Each row below holds a small network's activations on one input, seen along a few directions.
Each table varies a few parts of the input and shows all the possible inputs, shuffled.
A made-up example of a description, with smaller parts first: one of 6 places along a line, together with either a single point or (one of 2 separate values, together with one of 5 places around a ring) or one of 11 places around a ring.
Shared parts are said once, and a part with two or three values counts as separate values.

Other details of the inputs shift rows strongly along two fixed directions, in all tables alike. That doesn't count.
To show where, the next rows are all for the same input, with only those details redrawn:
-.28; -.23; -.33; -.03; -.56; -.21; .33; .47; .08; -.15; -.27; .42
.24; -.01; .06; -.15; .18; .03; .02; .08; .12; .14; .10; .01
.67; -.31; -.11; -.25; .32; .04; .15; .14; .32; .45; .25; .14
.21; .06; .12; -.14; .22; .04; -.03; .04; .09; .11; .11; -.04
-.78; .62; .37; .10; -.22; -.03; -.23; .00; -.34; -.58; -.26; -.21
.53; .03; .19; -.21; .51; .13; -.09; -.07; .17; .31; .28; -.13

Table:
row 1: .20; -.01; .01; -.09; .03; .00; .10; .14; .01; .07; .12; .07
row 2: -.21; .30; .30; -.04; .14; -.03; -.17; -.09; -.23; -.20; -.02; -.21
row 3: .16; .30; .33; -.09; .35; .08; -.18; -.16; -.19; -.04; .21; -.26
row 4: -.10; .29; .29; -.02; .13; -.01; -.12; -.09; -.31; -.19; .08; -.20
row 5: -.53; .46; .49; -.08; .01; .03; -.35; -.19; -.25; -.29; -.18; -.34
row 6: .29; -.06; .03; -.12; .15; -.01; .05; .05; -.08; .12; .19; -.01
row 7: -.26; .20; .29; -.14; .00; .00; -.17; -.07; -.04; -.12; -.14; -.15
row 8: -.40; .24; .15; -.08; -.11; -.02; .02; .04; -.03; -.23; -.13; -.02
row 9: .29; .27; .45; -.25; .71; .17; -.19; -.38; -.01; .17; .29; -.36
row 10: -.06; .16; .04; .44; -.08; .22; -.12; -.11; -.13; -.30; .01; -.32
row 11: -.15; .13; .02; .45; -.14; .16; -.13; -.13; -.26; -.36; -.03; -.34
row 12: .04; -.24; -.22; -.12; -.20; -.15; .23; .29; .09; .02; -.09; .26
row 13: -.05; -.28; -.21; -.19; -.18; -.14; .29; .22; .11; .06; -.07; .25
row 14: -.30; .29; .24; -.03; .02; -.03; -.09; -.04; -.24; -.25; -.09; -.13
row 15: .39; -.56; -.29; -.29; -.13; -.07; .30; .32; .45; .42; -.02; .38
row 16: -.36; .22; .33; -.11; -.01; -.03; -.20; -.10; -.14; -.18; -.16; -.19
row 17: -.64; -.04; -.41; .41; -.58; -.17; -.06; -.12; -.08; -.15; -.32; .29
row 18: .08; -.25; -.26; .40; -.25; .06; .14; .05; -.08; -.18; -.02; -.07
row 19: -.89; .55; .03; .48; -.35; .02; -.43; -.38; -.21; -.36; -.29; -.09
row 20: .52; .16; .25; .30; .55; .36; -.30; -.41; -.07; .02; .34; -.58
row 21: .56; -.39; -.42; .13; .26; .07; -.04; -.34; .33; .64; .23; .22
row 22: -.65; -.03; -.43; .40; -.60; -.15; -.08; -.11; -.07; -.13; -.32; .28
row 23: .04; -.09; -.30; .25; .00; .02; -.18; -.32; .16; .28; .03; .13
row 24: .09; -.24; -.22; -.08; -.22; -.14; .32; .26; -.06; .01; -.01; .28
row 25: .68; -.17; -.01; .26; .43; .30; -.05; -.26; .03; .17; .33; -.33
row 26: .30; .29; .44; -.25; .69; .17; -.23; -.35; .04; .16; .29; -.37
row 27: .29; -.19; -.11; -.16; .06; -.03; .15; .20; .19; .20; .08; .16
row 28: .46; -.56; -.39; -.22; -.07; -.14; .35; .34; .24; .35; .07; .37
row 29: .24; -.16; .11; -.26; .19; .02; .01; -.04; .15; .24; .04; -.01
row 30: -.04; -.29; -.19; -.18; -.16; -.16; .31; .20; .11; .04; -.07; .26
What do these inputs look like to the network? -> one of 5 places along a line, together with either one of 2 separate values or one of 4 places along a line
Changing only the place on the line of 5 turns row 26 into row 9. The same change can be made to row 12. Which row results? -> row 14
Change only the choice among 2 separate values in row 10. List by row number the other rows that result. -> row 19
Which other rows agree with row 13 in the place on the line of 5? List them by row number. -> row 5, row 6, row 11, row 22, row 28
Change only the choice among 2 separate values in row 18. List by row number the other rows that result. -> row 17

Table:
row 31: .65; .00; .36; -.13; .56; .20; -.27; -.27; -.05; .30; .33; -.39
row 32: -.56; .44; .25; -.02; -.16; -.12; -.13; .15; -.24; -.42; -.25; -.05
row 33: .30; -.86; -.59; -.17; -.43; -.10; .50; .40; .56; .39; -.15; .52
row 34: -.09; -.16; -.34; .26; -.17; -.03; .20; .00; -.01; -.11; -.01; .11
row 35: .60; .14; .43; -.30; .62; .21; -.03; -.14; .01; .21; .42; -.29
row 36: .39; .06; .26; -.26; .63; .07; -.31; -.53; .02; .50; .31; -.17
row 37: -.15; -.03; -.02; -.20; -.19; -.03; .20; .27; .21; -.05; -.11; .18
row 38: -.58; .38; .02; .36; -.36; .04; -.28; -.03; -.12; -.34; -.24; -.08
row 39: -.09; -.12; -.28; .25; -.20; .01; .14; .00; .10; -.05; -.10; .15
row 40: -.12; -.09; -.24; .21; -.27; .08; .07; .02; .22; .00; -.08; .13
row 41: .42; .17; .07; .00; .58; .12; -.31; -.56; .03; .49; .40; -.09
row 42: -.58; .38; -.02; .42; -.24; -.05; -.20; -.09; -.38; -.48; -.17; -.15
row 43: -.61; .42; .27; -.04; -.14; -.06; .00; .07; -.18; -.46; -.24; -.07
row 44: .48; -.01; .30; -.15; .66; .21; -.19; -.39; .15; .30; .23; -.35
row 45: .51; -.76; -.74; .15; -.50; -.12; .47; .45; .23; .32; .04; .57
row 46: .39; -.88; -.65; -.11; -.37; -.23; .44; .45; .39; .38; -.16; .57
row 47: -.55; .37; .00; .40; -.27; -.02; -.24; -.08; -.24; -.39; -.24; -.08
row 48: -.04; -.26; -.05; -.02; -.30; -.01; .21; .10; -.05; -.09; -.10; .04
row 49: .49; .15; .32; -.28; .76; .13; -.03; -.19; .04; .18; .39; -.30
row 50: -.59; .45; .27; -.05; -.25; -.06; -.17; .20; -.12; -.37; -.25; -.05
row 51: .52; .03; .31; -.16; .58; .22; -.38; -.28; .22; .40; .23; -.34
row 52: -.68; .46; .20; -.16; -.19; -.21; -.10; -.05; -.30; -.24; -.16; .14
row 53: -.49; .33; .10; .37; -.35; .08; -.06; -.11; -.33; -.47; -.12; -.16
row 54: -.46; .42; .31; -.02; -.27; -.08; -.07; .21; -.39; -.46; -.15; -.10
row 55: -.13; -.27; -.16; .00; -.15; -.09; .21; .04; -.01; -.10; -.11; .04
row 56: .42; -.72; -.62; -.24; -.25; -.30; .59; .64; .28; .28; .01; .62
row 57: .54; -.03; .23; -.11; .68; .11; -.26; -.31; -.01; .28; .30; -.38
Changing only one part turns row 54 into row 45. The same change can be made to row 49. Which row results? -> row 34
What do these inputs look like to the network? -> one of 3 separate values, together with either a single point or (one of 2 separate values, together with one of 4 places along a line)
Change only the choice among 2 separate values in row 37. List by row number the other rows that result. -> row 50
Change only the choice among 3 separate values in row 33. List by row number the other rows that result. -> row 37, row 40
Change only the place on the line of 4 in row 51. List by row number the other rows that result. -> row 31, row 46, row 57

Table:
row 58: -.42; .25; .07; .35; -.28; -.11; -.16; -.09; -.44; -.56; -.16; -.29
row 59: .04; .15; .00; .18; .35; .07; -.24; -.33; .00; .17; -.08; -.02
row 60: .38; -.16; .00; -.06; .24; .09; -.04; -.30; .47; .49; .09; .17
row 61: .29; -.17; .29; -.33; .37; -.07; .10; .14; .13; .02; -.04; -.10
row 62: -.47; .64; .31; -.05; -.10; -.05; -.11; .50; -.04; -.54; -.17; -.06
row 63: .21; .26; .38; .22; .42; .11; -.45; -.36; -.33; -.05; .32; -.61
row 64: .31; -.17; .04; .20; .34; .18; -.09; -.18; .06; .10; -.08; -.23
row 65: .02; -.06; -.08; -.09; .15; .14; -.05; -.32; .45; .33; .11; .04
row 66: -.79; .40; .20; .34; -.05; .20; -.30; -.27; -.30; -.59; -.32; -.53
row 67: .51; -.44; -.38; -.08; .06; -.12; .43; .03; .12; .39; .20; .53
row 68: .14; -.06; -.26; .07; .31; -.09; .05; -.26; .06; .19; .30; .03
row 69: .48; -.17; .00; -.52; .38; -.19; -.02; .12; .23; .40; .13; .20
row 70: .54; .12; -.09; .10; .17; .19; .16; .25; .10; .08; .40; .12
row 71: -.53; .29; .40; .01; -.26; .01; .12; .04; -.35; -.50; -.32; -.17
row 72: -.45; .15; .07; .41; -.23; -.13; .02; -.08; -.35; -.55; -.21; -.18
row 73: -.02; .06; .11; -.46; .44; -.11; .01; -.01; .19; .16; .11; .01
row 74: -.73; .66; .33; .18; -.21; -.04; -.36; -.25; -.65; -.41; -.02; -.15
row 75: .37; .22; -.14; .29; .24; .28; -.16; .20; .25; .09; .11; -.05
row 76: .43; -.63; -.20; -.49; .22; -.10; .43; .36; .42; .25; .08; .12
row 77: -.30; -.44; -.22; .18; -.68; -.05; .32; .20; .31; -.17; -.44; .27
row 78: -.79; .33; -.12; .25; -.13; .01; -.20; -.22; -.15; -.29; -.29; -.06
row 79: .29; .26; .20; .07; .61; .21; -.62; -.45; -.07; .42; .22; -.31
row 80: .23; .00; -.19; .09; .22; .05; -.27; -.21; .05; .29; -.01; .04
row 81: -.03; -.02; .09; -.39; .08; -.24; -.11; .22; .04; .21; .00; .17
row 82: -.45; -.11; -.03; -.13; -.41; -.01; .40; .23; -.09; -.31; -.21; .01
row 83: -.42; -.46; -.34; .10; -.67; .02; .34; .18; .38; -.17; -.33; .17
row 84: .34; -.73; -.32; -.01; -.44; .04; .18; .24; .47; .38; -.05; .22
row 85: .03; -.01; .04; -.21; .01; -.09; .25; .04; -.01; .16; -.05; .29
row 86: -.68; .58; .38; .36; .13; .05; -.29; -.42; -.46; -.68; .00; -.68
row 87: .70; -.18; -.44; .23; .12; .01; .23; .38; .32; .23; .38; .25
row 88: .15; .57; .55; -.28; .53; .15; -.37; -.40; -.25; .13; .22; -.32
row 89: -.61; .39; .02; .36; -.15; -.24; -.10; -.22; -.36; -.40; -.16; .03
row 90: .78; -.79; -.19; -.51; .14; -.15; .27; .51; .39; .54; .15; .23
row 91: .61; .02; -.08; .08; .13; .31; -.01; .19; .66; .33; .25; .08
row 92: -.26; -.26; -.64; .22; -.63; -.41; .25; .24; -.11; -.11; -.19; .53
row 93: .26; .29; .34; -.36; .68; .18; -.07; -.39; .03; .33; .37; -.25
row 94: -.65; .20; -.08; .14; -.62; -.09; -.16; -.08; .06; -.21; -.38; .21
row 95: .64; -.61; -.28; -.07; -.10; .02; .30; .21; .03; .34; .28; .19
row 96: .37; .15; .34; -.06; .66; .33; -.06; -.45; -.14; .01; .45; -.52
row 97: .01; .45; .50; -.01; .38; .24; -.67; -.56; .08; .30; .21; -.37
row 98: .17; .26; .06; -.06; -.06; .13; .19; .44; .11; -.04; .11; .12
row 99: .17; .34; .64; -.35; .56; .06; -.37; -.13; -.13; -.14; .06; -.54
row 100: -.20; -.49; -.56; .26; -.67; -.11; .20; .36; .01; -.19; -.48; .26
row 101: .33; .01; -.09; -.08; .14; -.02; .01; -.18; -.14; .20; .25; .16
row 102: -.46; .09; .11; -.05; -.56; -.08; .16; .25; -.32; -.45; -.35; .00
row 103: -.16; -.46; -.36; .16; -.62; -.17; .58; .33; -.14; -.30; -.24; .40
row 104: -.13; -.41; -.42; .10; -.74; -.17; .45; .37; -.20; -.30; -.21; .36
row 105: .26; -.05; .30; -.23; .10; .14; -.03; .06; -.13; .16; .14; -.22
row 106: .09; .12; -.02; -.09; .34; .09; .06; -.32; -.09; .12; .34; -.01
row 107: -.25; -.47; -.35; .12; -.85; -.07; .23; .29; .27; -.16; -.42; .28
row 108: -.67; .15; .07; -.20; -.28; -.37; .12; .27; -.09; -.32; -.42; .32
row 109: .45; .05; .30; .12; .59; .34; -.54; -.35; -.07; .27; .20; -.58
row 110: -.63; .39; .23; -.10; -.37; -.11; -.13; .07; -.39; -.17; -.17; .06
row 111: .49; -.49; -.53; .05; -.03; -.24; .12; .10; .12; .52; .28; .39
What do these inputs look like to the network? -> one of 6 places along a line, together with either a single point or (one of 2 separate values, together with one of 4 places along a line)
Changing only the place on the line of 6 turns row 107 into row 104. The same change can be made to row 83. Which row results? -> row 96
Which other rows agree with row 100 in the place on the line of 6? List them by row number. -> row 59, row 64, row 66, row 75, row 78, row 79, row 80, row 109
Change only the choice among 2 separate values in row 103. List by row number the other rows that result. -> row 67
A walk changes only the place on the line of 4. It starts at row 74 and steps to row 101. List the rest of the walk in order. -> row 67, row 106
Change only the choice among 2 separate values in row 69. List by row number the other rows that result. -> row 99

Table:
row 112: .33; .04; -.09; .30; .24; .11; -.10; -.26; -.16; .08; .28; -.14
row 113: .35; .16; .47; -.18; .46; .25; -.18; -.14; .10; .10; .16; -.46
row 114: -.88; .42; .16; -.06; -.41; -.19; -.14; .02; -.23; -.34; -.38; .10
row 115: .10; -.03; -.01; -.20; -.08; -.16; .31; .34; -.15; -.07; .05; .15
row 116: .09; -.06; -.07; -.07; -.08; -.14; .24; .24; -.16; -.08; .06; .12
row 117: -.89; .36; .00; .21; -.40; -.13; -.21; -.18; -.21; -.34; -.35; .07
row 118: -.67; .36; .01; .38; -.40; -.10; -.05; -.01; -.50; -.60; -.18; -.08
row 119: .07; -.36; -.19; .02; -.29; .02; .22; .27; .22; -.01; -.15; .10
row 120: .16; .26; .12; .12; .53; .17; -.46; -.61; .08; .31; .22; -.21
row 121: .38; .26; .29; .00; .56; .14; -.18; -.25; -.23; .06; .37; -.33
row 122: .29; -.52; -.35; -.47; -.16; -.27; .38; .40; .39; .49; -.03; .61
row 123: .34; .12; .32; .11; .46; .32; -.32; -.33; .10; .08; .17; -.49
row 124: .25; -.57; -.50; -.23; -.13; -.18; .30; .16; .39; .48; -.01; .56
row 125: .03; -.33; -.28; .30; -.14; .15; -.02; .02; .21; -.09; -.07; .02
row 126: .03; -.12; .13; -.24; -.15; .02; .20; .33; .15; -.07; -.14; -.02
What do these inputs look like to the network? -> one of 3 separate values, together with one of 5 places along a line
Change only the choice among 3 separate values in row 115. List by row number the other rows that result. -> row 122, row 126
